These are the activations of a small neural network, seen along a few directions. Each row is one input.
In each table, some parts of the input vary, and every possible input appears once, in random order.
Descriptions start from the smaller parts, as in this example, which fits no table here: one of 3 separate values, together with either a single point or one of 9 places around a ring or (one of 4 places along a line, together with one of 5 places around a ring).
Shared parts are said once, and a part with two or three values counts as separate values.
In the rows, 128 means zero.

Other details of the inputs vary at random and push rows far along two fixed directions, the same in every table; ignore that.

A family of inputs:
R1: [144 114 147 128 109 100 118 113 114 131 145]
R2: [100 155 137 148 127 139 125 104 129  93  83]
R3: [110 138 122 141 125 175 146 146 137 119 107]
R4: [104 151 133 144 146 136 121 108 130  93  78]
R5: [150 116 138 133 112  98 118 112 118 127 147]
R6: [ 92 145 128 144 137 141 112  93 134  94  88]
R7: [143 107 132 118 126 105 106 114 114 131 147]
R8: [130 126 120 106 124  85 107 122 123 158 138]
R9: [111 130 120 146 127 178 154 153 147 124 117]
R10: [155 119 133 132 113  96 120 112 115 125 144]
R11: [118 134  96 115 142 184 196 216 163 167 157]
R12: [100 150 122 138 145 139 107  97 127  92  83]
R13: [ 92 149 135 140 127 145 115  95 124  97  83]
R14: [102 152 131 152 136 135 119 103 140  89  89]
R15: [107 132 120 145 134 170 141 142 147 116 114]
R16: [145 112 148 123 117  99 117 117 111 133 141]
R17: [139 103 139 117 127 105 108 114 110 136 143]
R18: [135 135 119 108 126  87 105 121 120 160 139]
R19: [ 86 144 139 140 127 148 117  97 128 100  85]
R20: [119 159 108 112 145 160 166 150 158 151 129]
R21: [132 131 119 108 125  85 104 121 120 159 139]
R22: [137 105 143 115 118 108 111 114 106 138 142]
R23: [149 113 127 119 127 105 105 115 111 129 145]
R24: [178  92 124 124 121 139 156 198 139 163 190]
R25: [111 148 108 110 142 160 171 155 163 149 127]
R26: [ 95 150 127 145 130 142 116  91 128  93  84]
R27: [166  97 131 134 109 131 153 170 134 158 181]
R28: [141 106 133 118 125 105 105 114 115 131 148]
R29: [150 109 130 117 130 107 111 118 107 136 141]
R30: [107 155 125 151 137 136 122 106 138  87  87]
R31: [101 151 121 144 138 140 112  94 130  91  87]
R32: [122 133 116 140 124 185 160 169 141 129 119]
R33: [121 141 124 144 133 171 159 164 141 119 105]
R34: [117 133 118 136 134 179 153 162 136 126 108]
R35: [153 118 135 132 112  97 119 112 116 126 145]
R36: [ 94 144 132 138 146 141 111  99 125  99  80]
R37: [129 138 121  98 135  87 121 111 115 149 153]
R38: [133 139  92 118 144 195 204 232 163 179 171]
R39: [152 117 108  97 129 125 162 182 134 181 191]
R40: [100 153 138 143 135 138 123 106 127  94  78]
R41: [146 113 141 133 113  98 118 110 119 129 147]
R42: [147 112 128 124 119 106 108 110 116 129 150]
R43: [139 106 141 115 118 107 111 113 106 137 141]
R44: [ 96 148 135 152 136 138 121 104 143  92  91]
R45: [142 111 150 124 117  99 116 117 112 133 142]
R46: [ 94 148 129 146 130 144 117  94 130  95  86]
R47: [110 146 108 109 140 156 169 154 162 149 127]
R48: [ 93 147 133 136 137 144 115  99 121  98  77]
R49: [127 123 120 106 122  83 106 122 123 157 137]
R50: [116 133 100 112 140 172 186 204 158 164 154]
R51: [147 109 133 117 129 105 108 115 107 135 140]
R52: [138 137 123  92 131  92 126 101 128 154 149]
R53: [137 136 118 108 127  89 106 122 120 161 140]
R54: [120 136 128 145 132 176 162 173 144 125 114]
R55: [173  93 116 118 122 143 146 186 129 163 185]
R56: [171 103 127 123 122 121 137 167 129 148 174]
R57: [102 155 134 148 127 140 126 105 129  93  82]
R58: [ 98 150 123 144 137 139 110  91 130  91  86]
R59: [146 110 145 123 127  98 114 118 115 131 142]
R60: [ 95 147 137 145 143 137 116 108 140  92  88]
R61: [142 113 149 128 109 101 117 113 115 132 146]
R62: [150 113 143 124 128  97 113 118 114 129 141]
R63: [139 140 123  93 131  92 125 100 127 154 149]
R64: [136 133 112 144 139 178 164 189 154 126 128]
R65: [140 107 137 125 112 107 113 107 114 134 149]
R66: [154 118 134 124 126  96 110 119 117 123 144]
R67: [124 140 116 152 134 170 156 165 154 115 118]
R68: [150 114 127 125 113 106 114 108 110 130 146]
R69: [152 115 140 123 128  95 112 115 112 128 139]
R70: [140 108 140 120 110 109 112 110 109 135 145]
R71: [141 104 137 117 128 105 109 114 109 136 142]
R72: [114 130 130 146 142 175 159 172 152 125 115]
R73: [143 109 138 115 118 108 110 115 104 136 141]
R74: [120 134 121 152 133 172 158 167 158 120 123]
R75: [148 118 144 128 109 100 117 114 112 129 144]
Description of these inputs: one of 5 places along a line, together with either one of 3 separate values or (one of 2 separate values, together with one of 6 places around a ring).
Changing only the place on the line of 5 turns R47 into R63. The same change can be made to R44. Which row results?
> R67
Change only the place on the line of 5 in R35. List by row number the other rows that result.
> R5, R10, R27, R41
Change only the place on the ring of 6 in R6. List by row number the other rows that result.
> R7, R9, R43, R70, R71
Change only the choice among 3 separate values in R39. List by row number the other rows that result.
> R21, R52

A family of inputs:
R76: [137 113 139 187 120 219 137 147 122  61  82]
R77: [167  80 136  77 116  93 110 124  92 180 196]
R78: [116 155  86 140 165 196 159 183 172 127 112]
R79: [127 108 170  82 116   5  38   8  59 134 127]
R80: [ 92 138 107 129 128 217 183 167 164 139 119]
R81: [114 168 116 149 144 174 188 192 182 121 110]
R82: [ 80 147 116 133 129 194 164 137 154 129 100]
R83: [ 71 194 137 144 155 101 108  51 147  59  45]
R84: [118 160 116 154 117 210 222 233 183 154 138]
R85: [229  44 145 155  88 151 134 183  94 133 196]
R86: [181  80 117  93 116  82 120 188 105 197 195]
R87: [104 166  95 145 165 173 140 155 163 117  95]
R88: [112 165 103 153 153 177 163 209 175 140 100]
R89: [ 81 129 180 208 122 138  81  69 121  27  44]
R90: [ 67 193 127 148 161 102  79  65 142  76  34]
R91: [ 82 149  97 130 160 181 136 165 142 124  89]
R92: [ 86 138 124 133 141 203 177 195 152 154  96]
R93: [172 117 150 106  89  43 116  95 105 156 187]
R94: [ 89 173  99 136 173 148 105  87 148  85  70]
R95: [155 126 148 102 102  22  82  24  86 126 167]
R96: [182  81 141  97  83  93 151 170 117 207 207]
R97: [108 125 158 196 123 171  98  88 112  38  54]
R98: [129 108 162  80 120  17  39   8  59 133 136]
R99: [129 162 111 152 140 194 213 239 192 143 129]
R100: [ 79 144 118 116 154 202 147 140 140 123  98]
R101: [140 107 129  78 136  27  35  34  68 124 146]
R102: [198  96 128 106  90  96 166 173 126 189 229]
R103: [191  71 106  93 119 109 141 219 114 209 214]
R104: [114 109 158 205 117 196 138 161 140  65  87]
R105: [210  84 109 102  96 130 188 196 133 199 252]
R106: [185  72 139  95 106 110 156 206 108 224 209]
R107: [143 108 143  96 121   6  49  72  71 150 135]
R108: [103 165 102 146 160 166 143 166 167 119  89]
R109: [ 62 187 125 139 143 130 114  24 131  62  61]
R110: [155  95 154  91  87  46  98  80  96 166 169]
R111: [ 93 138 104 125 132 221 182 163 163 135 122]
R112: [ 65 192 126 136 168 101  91   6 133  41  39]
R113: [ 40 177 122 123 166 110  56  28 110  62  27]
R114: [177 119 136 102 123  29  95  67 104 131 174]
R115: [189  61 173 162  90  87  83 103  85  96 156]
R116: [ 91 140 116 135 122 207 188 180 167 146 109]
R117: [213  91 110 100 121  98 163 174 133 176 229]
Describe the family of inputs behind these rows.
> one of 6 places along a line, together with either a single point or one of 6 places around a ring
Changing only the place on the line of 6 turns R83 into R114. The same change can be made to R108. Which row results?
> R87
Changing only the place on the line of 6 turns R113 into R107. The same change can be made to R78. Which row results?
> R88

A family of inputs:
R118: [132 118 120 154 119 201 161 187 141 131 118]
R119: [192  98 142 120 103  45 103  95 120 139 183]
R120: [101 139 150 144 139 128  91  65 109  76  62]
R121: [172 100 145  89 100  61 115 119 104 176 192]
R122: [172 102 133  87 109  55 102  84  97 159 189]
R123: [112 138 104 133 148 170 154 176 149 141 119]
R124: [ 86 141 146 152 117 125  89  66 108  81  68]
R125: [111 146 102 126 149 163 135 148 145 123 113]
R126: [102 144 118 132 145 149 138 153 141 135 101]
R127: [169 107 134  85 110  47  89  64  92 147 183]
R128: [ 93 131 143 147 135 142 104  93 119  84  87]
R129: [ 80 160 130 127 149 105  89  73 122  97  68]
R130: [157 142 113 171 133 201 199 226 177 134 155]
R131: [121 161 125 153 132 130 148 127 146  86 103]
R132: [192  85 126  91 103  98 153 172 119 198 222]
R133: [194  63 147 111 111  96 117 149  97 155 199]
R134: [ 74 165 143 126 136 106 108  60 124 102  71]
R135: [ 77 163 137 127 145 103  86  78 123 100  64]
R136: [118 136 106 130 136 193 193 194 161 155 143]
R137: [109 144 105 129 150 158 137 147 143 127 109]
R138: [125 107 119 156 119 212 179 212 150 140 141]
Describe the family of inputs behind these rows.
> either one of 3 separate values or one of 6 places around a ring or (one of 2 separate values, together with one of 6 places along a line)
Change only the choice among 2 separate values in R127. List by row number the other rows that result.
> R125
